A small network was shown many inputs. Here are its activations along a few directions, one row for each input.
In each table, some parts of the input vary, and every possible input appears once, in random order.
Descriptions start from the smaller parts, as in this example, which fits no table here: one of 8 places around a ring, together with either a single point or (one of 2 separate values, together with one of 4 places along a line) or one of 9 places along a line.
Shared parts are said once, and a part with two or three values counts as separate values.

Other details of the inputs shift rows strongly along two fixed directions, in all tables alike. That doesn't count.

Table:
r1: [-7 -8 -1  1  2 -1  0 -5 -3  7 -7  2 -3 -1  5]
r2: [-15  -5  -3  -5   2   1  -2  -6  -3   2   1   2  -2   0  -1]
r3: [ 32   9   6 -11   3   0  -5  -7   6 -30  -5 -12  -1  -1  12]
r4: [ 22  35  -7  15  -4  -1  -7  22   8 -26  -3  -8   6  -5  -2]
r5: [-9 -8 -4 -8 -2  0 -2 -6 -3  2 -5  1 -1  0 -3]
r6: [-9 -6 -1 -3  3 -1 -1 -3  0  4  4  3 -3  3 -1]
r7: [-5 -8  1  0 -1 -4  1 -2  1  9 -1  0 -2  1  1]
r8: [ 32   8  10 -15  -3   1   3   3   4 -20  -1 -11   1   2  -1]
r9: [-2 -7  3  2  4 -1  1 -9  1  8  0  4 -4  1  4]
r10: [ 2 -6  1  1 -1  0  4  1 -4 12  5  4 -1 -4 -5]
r11: [-5 -4  3 -2  0  5  6  1 -2  8  5  3  3  3 -4]
r12: [-5 -5  3 -4 -2  3  7  4 -2 10  0  3  4  3 -6]
r13: [-3 -5  4  2  1  2  2 -1 -4  9  8  2 -1  2 -5]
r14: [-11  -7   0  -5   3   0   1  -7  -4   1  -1   3  -3   0   4]
r15: [-3 -7 -2  4  0 -2  1 -5 -1 10 -4  3 -2  1  4]
r16: [ 0 -7  2  1  0  2  3 -2 -4 11 10  3  1 -2 -3]
r17: [-29  39 -33  45  -5  -4 -13  32   8  -4  -8   7  14  -7  -4]
r18: [-7 -7  4  2  3 -2  0 -4  2  6  4  1 -2  2  2]
r19: [-10  -7  -1  -5   0  -1  -1  -4  -6   3  -7   3  -2  -1   3]
r20: [ 33   7  12 -16  -2   3   1  -2   4 -22   4 -12   0   3   0]
Each input here is: one of 2 separate values, together with either one of 4 places along a line or one of 6 places around a ring.
The inputs of r11 and r12 match in every part but the choice among 2 separate values. If r6 is changed in the same way as r11 into r12, which row does it become? -> r17

Table:
r21: [ 44  23   3  -1  -7  -1  -1  13  11 -18  -1 -11   9  -2  -3]
r22: [-28   6 -22  32   2  -8  -8   3   2  15  -8  15  -1  -6   9]
r23: [-30   8 -15   1  -5  -3  -6   8  -3  -1   5   4   7  -1  -5]
r24: [-29 -47  15 -17  11   0   9 -28  -9  30  -1  10 -11   7  10]
r25: [-16  14  -5  24   3   7   2  10  -5  12  18   5   5  -5  -6]
r26: [ 47  21   2   3  -6   2   0   7   8 -21   3  -8   8  -5  -1]
r27: [ 33 -39  34 -49   1  10  16 -26  -1   7  17  -8  -9  12  -6]
r28: [ 11 -31  19 -32  11  -5   3 -35  -3  -3   3   1 -15   1   8]
r29: [-18   8 -10  -6   0   6  -2   6  -3  -8  -3   2   6   4  -6]
r30: [ 25  17  -4 -13  -7  -1  -6   8   4 -35 -15 -15   3  -4  -2]
r31: [-21   8 -11  -7  -3   1  -5   5  -3  -7   2   2   5   0  -5]
r32: [ 25  16   2   0   3  -6 -16  -5  12 -33   4 -16  -5   1   5]
r33: [-26   5 -18  34   2  -6 -15   5   2  17  -2   7  -6  -3  -1]
r34: [ 24  16  -4 -17 -11  -3  -9   7   3 -32  -9 -15   3  -7  -1]
r35: [-21   8  -8  -3   2   8   2   5  -7  -3  -7   5   3   3  -9]
r36: [ 32  14  -2  -2   1  -5  -8   1   9 -32 -18 -12   1  -4  22]
r37: [-16   8  -5  31  -1  -1   5  21  -7  25   4  11   4  -5  -4]
r38: [ 31 -36  35 -50   1   3  17 -22   1   1  14 -10 -12  15  -6]
r39: [-21   0  -5  15   2   2  -3  -8   5   1  -9   2   4   4  14]
r40: [-32 -40   7 -11  10  -3   5 -29  -9  34   4  13 -13   3   8]
r41: [ 25  19   1   4   0  -3  -7  -5  11 -28 -19 -12   2   0  22]
r42: [-19   9  -4  21   0   1   6  20   2  10   6  10   6   2 -10]
r43: [ 39  23   3  -1  -7  -6   0  17  12 -19  -3 -14   6   3  -3]
r44: [ 20 -31  11 -25   7  -5   1 -28  -3   3  -3   1 -16   0   9]
r45: [-16   6 -12  35   0   3   4  13  -9  27  10  10   6  -6  -3]
r46: [-14  14  -9  23   2  10   2  12   0  11  14   6  10  -3  -8]
r47: [-24   8 -10  32  -5  -3   4  25  -1  28   0  14   5   0  -9]
r48: [ 19  17 -10 -10 -15  -6 -11   8   4 -31  -6 -13   5  -8  -1]
r49: [-25   4 -13   9   0   7   3  11  -8   9 -17   7   2  -2  -8]
r50: [-19 -48  30 -20   7   6  18 -17 -15  40  18  10 -12   6  -9]
Describe the family of inputs behind these rows. -> one of 2 separate values, together with either one of 4 places along a line or one of 5 places along a line or one of 6 places around a ring
Change only the place on the line of 4 in r29. List by row number the other rows that result. -> r23, r31, r35
Change only the place on the line of 5 in r33. List by row number the other rows that result. -> r22, r36, r41, r44
A walk changes only the place on the line of 4. It starts at r48 and steps to r34. List the rest of the walk in order. -> r30, r49

Table:
r51: [  8  17   0  -5   4  -1 -16   3  12 -25  20  -7  -2   4 -10]
r52: [-15   3  -8 -38  -8   5  -8   0  -2 -36 -28  -4  11   4  -2]
r53: [-26   7 -16  28   8  -2 -10   9  -7   3 -12   9  -2 -11  10]
r54: [ 20  19   3   2  -7   6   9  17   6 -11  -6  -5  10   9   3]
r55: [ 12 -25  15 -21  -1   5   0 -33  -7   3  20  -3  -4  -1   9]
r56: [-25  17 -26  36   7  -8  -6   2   4  11   0  13   5 -16  16]
r57: [-24  23 -12  37  11   4  -3   6  12  10   1  10   8  11   3]
r58: [28 16 -6  6 -4  5  2  1  8 -5 -9 -4  7  1  0]
r59: [ 23  17  -4   1  -4   9   9  12  -3  -6 -12  -3   5   2  -2]
r60: [-21 -32  15  -5   0  -3  15   0  -5  40  -1   5  -3   5   0]
r61: [  8  11   3  -8  -1   6  -7   0 -10 -17   8  -7  -3  -7   3]
r62: [ 23  11   2   7  -7 -11  -5   5  18 -12  -2  -9   5   0  11]
r63: [ 25 -31  10 -20  -2  -6   5 -21  -2  15  -8   3  -7  -6  -1]
r64: [ -1 -22  26 -21   9  12  14 -12  -5  -3  16  -6  -3   6  -5]
r65: [-32  19 -14  40  11  -5  -8   6  11  11  -2  10   3   0   6]
r66: [ 21   7   7  -5  -8 -15  -4  15   0 -16 -15 -18  -3   2   5]
r67: [-20   9  -4  17   1   7  -1   4 -10   4  11   9   6  -8   4]
r68: [26 18  1  6 -7  1  3  4 19 -9 -2 -6  9  8  7]
r69: [-22 -26  -9 -58  -6   1  -1 -30   1 -20 -21  -5   0   7   5]
r70: [  1 -19  27 -34   6   6   8 -13 -10  -7  19  -1 -11   8 -16]
r71: [ 20 -34   8 -19  -5  -7   1 -22  -3   9 -17  -4 -18  -2  -4]
r72: [-25 -16  -5  12   6   4   9 -25  -8  35   8  13   3  -2  11]
r73: [ 15  13   2   2   2  11   1  -1  -5 -14  -2  -4   1  -2  13]
r74: [-26 -21  -6   7  -1  -1   4   5 -20  36 -19  10 -14  -3  -7]
r75: [  3 -27  17 -13   7 -11  -6 -25   5  -6  -2  -1 -25  10  10]
r76: [-14  14 -13  22  -6   6   5  24  -5  13   2  12  12  -7 -17]
r77: [ 19  10  -4   5  -9 -20 -10   8  12 -15  -9 -13  -4   2   7]
r78: [ 14  17  -6  -3  -9  -7  -7  18  10 -15  17  -7   3   4 -12]
r79: [  9  11   5   5   7  -5  -8   6   2 -25 -12 -10  -7   1   6]
r80: [ 14 -25  25 -30  -6   3  18  -1  -1   8  11  -4   0   6  -9]
r81: [-47 -27   3  11  17   9   4 -12   1  40  23  10  -4   8  -6]
r82: [-28 -15  -6   0  -5   4   7   6 -21  33   9  16  -1  -2 -26]
r83: [ 13  18   1  -7 -10  -1   3  25   1 -15   8  -6   6   1 -12]
r84: [ 18  13 -12  -3  -7  -3  -8   9  -1 -10   6  -7   2  -4 -19]
r85: [-27  19  -4  32   9   8   6  14   3   7   0  11  12   8  -3]
r86: [-27  10 -16  32   7   2  -4  10  -6   8  -4  15   2 -14  12]
r87: [  9  15   6   4   9  -1   1   6   4 -20  -3  -6  -3  -1   8]
r88: [-29 -18  -5   1   2   0  -2 -23 -12  27  19   9  -3 -10  -2]
r89: [25 10 -6  1 -8  4 -1  6  5 -8  2 -6  7 -4 -9]
r90: [ 19  12  -2   4  -3  -2   4  14  -5  -8 -16   0   2  -9  -2]
r91: [ 18 -29  22 -28  -7  -1   7  -9   9  10  16  -5  -1   9  -6]
r92: [ 18   9 -11   3   5  -8 -18 -10   6 -20 -11  -7  -6 -10  20]
Describe the family of inputs behind these rows. -> one of 2 separate values, together with either a single point or (one of 4 separate values, together with one of 5 places along a line)
The inputs of r56 and r86 match in every part but the choice among 2 separate values. If r88 is changed in the same way as r56 into r86, which row does it become? -> r61
The inputs of r83 and r78 match in every part but the choice among 2 separate values. If r90 is changed in the same way as r83 into r78, which row does it become? -> r63
Change only the choice among 2 separate values in r52. List by row number the other rows that result. -> r69
